Each row below is a small network's average activation on inputs in which a field has the value named, seen along a few directions.
Related values have similar rows: they may be neighbours, one step apart, or belong to one group.
Random noise pushes rows far along 14 fixed directions. That doesn't count. These rows show it; they differ only by the noise:
[ 198  -38 -182   48   22 -117  150 -134  -12   98  309  102   -9 -266
   21 -101   71  106   58 -439 -185 -139  -59 -193]
[-361   69  268 -162  193  -24  -19  173  204  -22   36  131  236  106
  -18  -41 -178  122 -362  278  272 -344 -107   94]
[-198 -122  -70  282 -252 -233 -314 -414  589  -68  -24  246  229 -301
 -148  -46 -219  125 -191  361 -269  118   18  689]
[ 287  214  105 -127  350  492  179   30  135  -78 -424  -19 -328   10
   65  164   24  -46  254  301  193  330  241  -53]
[ 161 -139 -102 -162  227  125  509 -144  150 -387   47   68  182 -329
  -85 -165  149   43 -233  300  156 -188  258 -263]
[-144  203    9 -451 -356 -281  -29  -39  175   -5  117  497  178  108
   61 -266   16 -164 -323 -369   -8   21 -274  -93]
[  22  270  208 -323   94  205  383  279  -60  112 -496  127 -327  333
   89  101  114  -96 -165  177  240   87  198  -65]
[ -83  287 -177 -293   59  309 -146   98  -41  165   26  -75 -429  -49
 -239  190 -123   34  150 -246 -229  388  323 -158]
[-221  190 -199 -361 -250  266  180  143 -101 -251 -140  183   59  244
 -324   83 -250 -154 -164 -314 -496  112   86 -455]
[-229  169 -236 -259   -4  306  -44    2   30 -197 -267  166  135  626
 -181 -197   87   48   13 -273  257  118   43 -296]
[  34  338  494  258  311   39  432  120 -130   54  -78   45 -359   23
  322  274 -390  165 -115   99  317 -340  192 -119]
[ -71  403  262  -11 -100  -16  -68  174  -53  -52 -248  -60 -350  378
  410  534 -141  -69 -125   25  -50 -264  -23   54]
[  -8  -70  173 -213   37  218 -286   38  335 -620  -29  246  590  307
  295  255  110 -302 -379  358  -48 -353 -506 -227]
[-156  340  -33  -25  145   58  474  115 -114   14 -384 -342 -513  208
   36  233 -131  288  -13   73  202 -318  484   91]
[-100 -162 -183    9  100  -27  100    6  157  277  143   10   46 -378
 -360 -103  -72  219  -41  -35 -345  -42   85  194]
[ 249 -165 -125 -176 -177 -239  167  122 -236  443  -81 -207 -414 -178
   74 -377  -98  -52  185 -263   61  463    3   92]


Degu, 15 values:
n11: [ -11  -35  105 -263  -94 -191  112  283 -343  -34  388 -155 -125 -232
  207  372  286 -279 -437  151 -183 -318   32 -182]
n1: [-147 -201 -173   77   52  -17  -74 -142  106  112  299 -252 -232 -177
    2  221 -121   12 -448   88   19  -67  106  234]
n13: [ -17 -392  331  366  -35 -167  -36  238 -373  169  -56   70  272  240
   -3 -296  -13   -6    5  293  308  101  -60  -40]
n3: [-366  172 -170  142   76  -90  454  -92  243  439  -15   67 -265 -132
 -343  208  -60  290 -318 -224 -338 -277  287  372]
n12: [  90 -214  -57  428 -413  -72  126  -45 -323  146 -274  112 -127  300
  -78   78   73  -22   39 -159 -395  197  173  -16]
n10: [-126  228   56 -288  -32  -52 -323  -18  190  158  324   27  -50 -373
   58  339    2 -154 -122   84 -263 -114 -259  251]
n4: [-144  448  309  154  -54  -77  -82  -20  -11  -79   69 -151 -202  -92
  210  140 -892   25  254 -224  -44  -52 -111    7]
n8: [   8  305   28  -67  127  171  107  -92  233  -83  129  143  -27 -147
  -73  290 -169  -21 -101 -157 -227 -100    0 -184]
n2: [ -43  146   43 -123 -155   97   52  129  -58  -25 -110   13  -29   -1
 -181   24 -469  -43  312 -204 -347  232 -181 -146]
n7: [-160 -189  -64 -455   37  199   50  273  161 -189  -46 -163  172 -174
 -290  185 -104 -320 -385  344 -484   64  -83  -55]
n15: [-117  208  160  -69  -67  -29 -257   80 -113 -246  -48 -255 -132   18
   76  203   29  -37   54  394  213   65  303   70]
n5: [-190 -175  203  489  236   97  169  -70 -125  208 -349   88   55  300
 -376 -336  149  471  240  377  621   91  455  245]
n6: [ -57 -220 -351 -329 -303 -265  528   44 -350 -224   79 -423 -164  322
  297 -188 -136 -161 -629 -455  277 -263   -3 -461]
n9: [-393  222  -61 -164  231 -163  128 -141  195  -58  194 -187  -26 -132
 -111    4  143  250 -272  140  381 -557  286  261]
n14: [-280 -350 -217  354  -41   11 -505 -115 -105 -134  250 -540 -154  336
  344  530  -51   -9 -534  276   80 -273  -42  218]
Degu is arranged as a line.
Question: A walk along Degu starts at n5 and steps to its neighbour n12. Put n7, n15, n6, n9, n14 in the order it reaches them.
Answer: n15, n6, n7, n9, n14
Question: How many steps from neighbour to neighbour lead from n1 to n2, at the fewest?
Answer: 9

Nir, 10 values:
u5: [  80   56  498  188  425   64  -56  226 -136  338  291  349  122 -116
  102  -53  116  -74   14   14  328  -24 -148 -141]
u10: [ -87   38  160 -245  296  354  131  119    4   70  -66  120   54   83
 -153 -148 -125 -121  -39   75  341  263  -55 -244]
u4: [ 224  687  504  168  188  156 -194  185 -340  -65   12  -38 -347   26
  251  364 -124 -103  565 -126  176  155  222 -338]
u8: [ 308   32  200    7  -86 -200  351  395 -385  491   41  -25 -233 -819
 -354  -38  203  -90  386  109 -637  298  431   36]
u2: [ 165   40  -76 -232  129  256  337  121 -253 -119  121 -134   44 -256
 -122 -117 -320 -106  295 -277 -199   -8 -148 -413]
u6: [-272  337 -128 -559  139  -51  426   85  195  369  151  351 -208  232
  -49   31  178  233 -545 -466  142 -448  -11 -154]
u7: [  82  235 -159   61    1   -6    5 -188 -200   74  213  119 -108 -186
 -264  -48  342  238  501 -395 -183   22  315 -178]
u9: [ -10  262  337  -68  160   32   58  167  206 -306 -224   22  308  -79
  -45   66 -205   46  287  250 -118 -353 -161   39]
u1: [ 147 -362  337  226   89 -154 -323  227 -380  101  429   -2  276 -184
  129  -84  160  -76  155  104   98  -92 -325 -153]
u3: [ -20  156   21 -247  254   71  -53   90  224   19  201 -200 -236 -302
  125  284 -212  130  -84   80 -112 -219    3   17]
Nir is arranged as a ring.
Question: Which values are neighbours of u5? Give them in the order they are listed.
Answer: u10, u4
Question: Which values are neighbours of u9? Give them in the order they are listed.
Answer: u8, u3

Rulag, 22 values:
s3: [ 128  -36  193   52 -105 -449  -78  -73   90  346  249  481  152 -231
   59 -232  651  112    0    0   57 -174  -42  257]
s18: [-285  486  244  155 -249   59 -438 -193   90 -318 -143  395  189  458
   92  115 -167  -24    7   42  234  106   43  -26]
s9: [ 101 -403  198  326  288  106 -345   17 -289  393  653  292  -25  -70
   93   59  377  -42 -367   17  313  130   17 -302]
s19: [ 171 -141 -181  344 -265  -67 -218 -461  355 -339   66   18  217 -223
  162   18 -362 -179  113 -152 -397  143 -398  245]
s7: [ 252 -427 -100  253  -63  -78  430   41 -320  212   57   45  -15  -53
   88 -139  -82  -72 -301 -151 -120  -46 -103 -210]
s8: [ -63  201  -59  215 -257 -114 -253  -85 -121   49  -22   -9 -145  341
  279  297 -225   -5  152 -448 -213 -184 -315   69]
s13: [   4 -255  121 -315  137 -114   33  290   27 -115   51 -278  443 -598
 -329 -647 -375   59  394  402  106  157 -146   51]
s10: [  59 -222 -358  512 -100  146 -377 -518   83 -430  165  155  199  482
  174 -104   44   90 -103 -377  279  179   58 -420]
s5: [ 135  409  309 -103  -28  -85 -153   36 -136  -37  -42   45 -334 -103
  119  277  409  -87  298  157   70  114  417   32]
s6: [ 172    4  252 -109  181  162 -534   13  121 -118  180  136  212   59
  278 -168 -200  -83  305  -21  329  291 -442 -162]
s2: [-173  505   91   28   82 -224 -205 -266  301  -80  198  -94 -105 -169
  223   82 -342  190  320 -304  188 -286 -243  324]
s4: [-224 -101  104 -331   26  247 -264  532 -159  165 -119 -314   -4   54
 -136  297 -243 -175  -58  369 -455   48 -257  105]
s15: [ -73  389 -112 -389  356  458 -568   -9  360 -228   54 -127  117   56
  -73  278  129   13  330   69   47   43 -105  -84]
s16: [ -20 -298  212 -380  -65 -141  -61  486 -177  109  130 -122  157 -216
 -106 -258 -165 -265 -195  185  -93  256 -151 -229]
s20: [-251  -57 -160  377 -118 -266  113 -231  183   46   -2   41    6   42
 -182  223  258  370 -236  140 -221 -519  319  408]
s22: [-107  -77 -102 -307   94  439 -205  154  180  122 -582   -8 -159  726
  -79  140  294 -113  -63  176  181  392  -81  131]
s12: [  72 -165   76  454  106  124  -11 -189  133 -293   68   75  198 -124
   84  164  -77 -132 -252  417   18   17   93  -28]
s1: [ 148   71   72  -17 -137   70 -119 -173  324  120 -272  244  -34   78
   74 -146 -280 -181   92 -165  -12  509 -331  219]
s14: [ -40  669  230 -257  218  211  -13  -87  471   69  147  484  -47 -154
  -42  475  147    6   19 -299 -349 -348  -60  -15]
s11: [-232  -21 -169  224  235  500 -382 -194  227 -153  -76  -37   47  290
 -173  265  -28  102   71  142   16  143   72  108]
s17: [  77  383  -26  -43 -114   -5  362  -45   69 -184 -160  -11 -347 -239
    4  484 -197   63  -77   58 -493 -228  358    8]
s21: [  74 -129   89   63   27   25 -349  -47  -19 -216  329   83  285  -79
  191   61  181 -240 -149  151  102   42  -78 -130]
Rulag is arranged as a line.
Question: Which values are neighbours of s3? Give them in the order they are listed.
Answer: s6, s20
Question: Which values are neighbours of s4? Give them in the order they are listed.
Answer: s7, s8
Question: Which values are neighbours of s13? Give them in the order they are listed.
Answer: s10, s17
Question: Which values are neighbours of s21? Give them in the order they are listed.
Answer: s19, s12
Question: How many steps from neighbour to neighbour lead from s18 to s5, at the fewest?
Answer: 4

Par, 15 values:
f4: [-190  121  236 -285  -67  143 -243  428 -357  205   84    9 -134  239
  -38   65 -255 -302 -184  -32    1  349  -75 -210]
f10: [ 159  337 -169 -161  -44  189  203 -138  -38 -278  -90  144 -125 -118
  -93  156  557 -129   18   11    3  144  489 -222]
f6: [  74  224  148   41 -149 -184 -455  -79   95  317  265  438  -61  298
  377  -85  113  -17    1 -567  266  127 -400 -107]
f11: [-258 -476  -97  138  682  277  -80  380 -264  758  372 -618 -446 -189
 -257  158 -204  392 -117   24    3 -119   80   87]
f1: [ -83  325 -134  117  -36 -145 -132 -194   80   12  470  304   22  -91
 -119   61   40  220  119 -723 -262 -240  110 -304]
f7: [-641  295  -86 -582  203   95 -205   16  199 -185  335   40  145   27
 -216  -95   68  164 -512  244  536 -233  281  -36]
f8: [  57  -34  228 -205   74  -48 -243  194   33 -171  271   55  249 -176
   79  -37  230 -134  -90  221   83  -57   31 -211]
f5: [ 217 -297 -100  394 -254 -246 -292 -287  -55   77  216  -94 -182  -37
  379  295  167    3 -160  -30 -180  -64 -109  244]
f13: [-206 -471 -167  758 -135   16 -181 -298    5  -56   35  123   36  640
  193  219  -65    4 -681  -59  216   38    5   14]
f15: [-442  132   28 -431  -74  199  128  171  143 -129 -200   59    7  290
 -197   53 -668  -38 -465   36 -116   72  -91 -148]
f2: [-331  220    2 -591  131  262 -426    3  300   64  376   65   73 -353
 -384 -130 -383 -168 -178  -70   17  560   42 -127]
f12: [-348 -574 -266 -362  472  366   -8  124 -110   47  660 -316  148 -384
 -599 -384 -224  287 -442  226  318  137  314 -428]
f14: [-167  245  358 -638    4 -172  246  279  171  168  142  251  -97 -171
  173   87  -26 -203 -510  160  175 -290 -186  113]
f9: [ 350  -28  405  195  359  390  -33  296    9  132 -291  127 -105  271
  327  570  175 -209   51  300 -186   27 -148 -147]
f3: [   9  365  151 -316  -21  -73  242  153 -220   86 -152  298  -56   32
 -243  -87  603   15  219   55   61 -102  375 -175]
Par is arranged as a line.
Question: Which values are neighbours of f2? Give them in the order they are listed.
Answer: f10
Question: Which values are neighbours of f1? Give them in the order they are listed.
Answer: f8, f9
Question: Which values are neighbours of f7? Give them in the order they are listed.
Answer: f4, f14
Question: Which values are neighbours of f12? Give them in the order they are listed.
Answer: f5, f3
Question: How many steps from neighbour to neighbour lead from f15 to f13, at the fewest?
Answer: 8
